These are the activations of a small neural network, seen along a few directions. Each row is one input.
Each table varies a few parts of the input and shows all the possible inputs, shuffled.
A made-up example of a description, with smaller parts first: one of 8 places around a ring, together with either a single point or one of 11 places around a ring or (one of 3 separate values, together with one of 4 places along a line).
Shared parts are said once, and a part with two or three values counts as separate values.
(in the rows, 128 means zero)

Other details of the inputs shift rows strongly along two fixed directions, in all tables alike. That doesn't count.

A family of inputs:
R1: [144 177 148 227 109 222 152  91 110  98  58 161]
R2: [143 125 121  77 183 102 118 140 142 139 139 141]
R3: [158 188 186 229  86 174 148 111 114 112 127 143]
R4: [ 84 100 142 188 112  89 182 128 149 121 159  37]
R5: [185 160 162  79  90 179  82 174 128 105 138 207]
R6: [159 140 114 109 138 210  65 150 106 116 123 182]
R7: [126 119 117  39 146  97 116 132 131 118 126 174]
R8: [ 89  78 106 183 115  51 154  95 141 156 109  46]
R9: [103 106 111 180 139  47 205  78 155 142 108  81]
R10: [127  70  99  47 184  59 107 141 148 159 172 106]
R11: [120  89  98  69 123 122  88 151 133 154 125 136]
R12: [122 196 147 224 103 224 154  79  84 126  85 132]
R13: [130 108  99  55 116 118 123 148 132 136 106 143]
R14: [125 113 113 221 133 113 141  97 121 119 111  78]
R15: [100 103 109 167 108  56 187  90 139 137  88  59]
R16: [134 138 121 211 143 101 158 105 137 110  93 102]
R17: [114 169 162 238 128 223 128  78  86 146  98 107]
R18: [132  97  90  59 177  39 131 147 163 151 156 134]
R19: [118 145 124  80 138 188  68 134  94 159 150 174]
R20: [ 81  98 125 190  95  74 182 131 151 122 166  42]
R21: [127 147 140 100  86 218  87 185 115  84 152 165]
R22: [112  91 107  11 152  58 139 133 146 164 143 110]
R23: [174 184 182 100  95 187  80 156 105  93 142 208]
R24: [168 160 122 100 145 197  79 161 120 105 106 206]
R25: [101 110 130  77 100 117 111 176 132  98 175 121]
R26: [146 142 182 210 107  97 179 105 142 127 125  87]
R27: [142 140 114  88 160 175  73 143 100 136 161 175]
R28: [120  90 114  25 173  47 147 123 159 150 144 129]
Each input here is: one of 4 places along a line, together with either one of 2 separate values or one of 5 places around a ring.
- The inputs of R21 and R25 match in every part but the place on the line of 4. If R6 is changed in the same way as R21 into R25, which row does it become? => R14
- A walk changes only the place on the line of 4. It starts at R1 and steps to R7. List the rest of the walk in order. => R9, R28
- Change only the choice among 2 separate values in R26. List by row number the other rows that result. => R4
- List by row number the other rows that have the place on the line of 4 in common with R9. => R3, R12, R18, R19, R20, R27

A family of inputs:
R29: [110 104 107 117 132  98 142 105 137 146 122  88]
R30: [135 165 173 176 110 173 124 120 113 106 113 136]
R31: [127 117 112  41 128 125  70 158 125 133 175 166]
R32: [117  78 111 117 128  67 156 140 156 113 143  95]
R33: [143 129 108  54 134 122 109 133 127 135 122 155]
R34: [126 150 128 104 136 157 122 112 103 139 126 141]
R35: [147 139 139 139 152 142 121 112 130 135 120 141]
R36: [119 176 154 234 127 198 155  86  85 123  90 124]
R37: [139 150 139 123 151 154 112 121 126 131 123 166]
R38: [135 144 128 142 118 185 116 109 106 123  98 150]
R39: [134 131 118  60 117 122 118 161 141 127 140 157]
R40: [125 135 126  96 127 121 102 140 114 130 162 147]
R41: [126 138 150 146 106 155 112 138 115 106 116 131]
R42: [128 100  91  86 151  54 133 142 157 143 128 118]
R43: [138 128 115  58 160 163  73 146 120 139 144 161]
R44: [100  70 107 130 108  40 175 134 168 138 130  77]
R45: [127 116 118 105 114 119 102 140 125 120 146 147]
R46: [104 124 128 172 110  95 179 117 142 138 129  82]
R47: [116  94 102 132 139  86 135 127 148 140 116 113]
R48: [145 142 152 176 101 185 119 133 109 122 117 139]
R49: [134 135 128  44 148 150  99 165 119 114 173 171]
R50: [142 163 152 164 126 180 133  89 109 126 100 146]
R51: [123 112 126 121 114  72 142 141 145 117 123  93]
R52: [148 176 138 179 103 185 111 122 102 105 118 159]
R53: [102  76 105 180 126  51 180  99 148 136  98  69]
R54: [130 120 117  22 145 146  84 172 130 114 175 167]
R55: [138 163 161 218 101 214 125 118 101 125 115 119]
R56: [150 154 145 211 101 161 146 120 119 120 105 112]
R57: [129 123 132 125 122  90 127 121 138 127 148 130]
R58: [129 119 118 177 122  93 173 124 148 105 119  88]
R59: [110 106 130 114 124  63 144 137 138 131 145  85]
R60: [107 118 121 108 113 123 135 140 146 137 140 113]
R61: [134 152 136 178 149 166 131 107 107 134 115 124]
R62: [137  96  96 122 150  55 148 125 158 144 117  94]
R63: [124 149 123 105 156 153 108 134 113 137 135 160]
R64: [140 161 152 127 140 182 116 114 104 124 111 178]
R65: [120 145 152 168 110 165 121 126 115 112 121 111]
R66: [153 134 153  78 128 150 100 151 125 132 153 171]
R67: [119  78 103 190 137  56 168 103 156 144 102  59]
R68: [125  96  97  76 142  55 139 136 146 138 123 122]
R69: [142 146 150 120 133 159 125 136 128 104 143 157]
R70: [ 90  80 105 188 133  52 188  92 150 146 107  45]
R71: [130 175 170 231  97 194 163  98 122 116  99 131]
R72: [144 123 133  18 138 135  84 178 119 144 178 170]
R73: [119 128 112  88 153 150  94 140 128 140 138 151]
- What is each input in this table made of? => one of 5 places around a ring, together with either one of 4 places along a line or one of 5 separate values
- The inputs of R44 and R39 match in every part but the place on the ring of 5. If R41 is changed in the same way as R44 into R39, which row does it become? => R51
- The inputs of R43 and R67 match in every part but the place on the ring of 5. If R73 is changed in the same way as R43 into R67, which row does it become? => R47
- Change only the place on the ring of 5 in R55. List by row number the other rows that result. => R48, R56, R66, R72
- A walk changes only the place on the line of 4. It starts at R61 and steps to R63. List the rest of the walk in order. => R36, R34
- List by row number the other rows that have the place on the ring of 5 in common with R30. => R35, R37, R50, R57, R64, R66, R69, R71
- A walk changes only the place on the ring of 5. It starts at R54 and steps to R32. List the rest of the walk in order. => R58, R69, R49
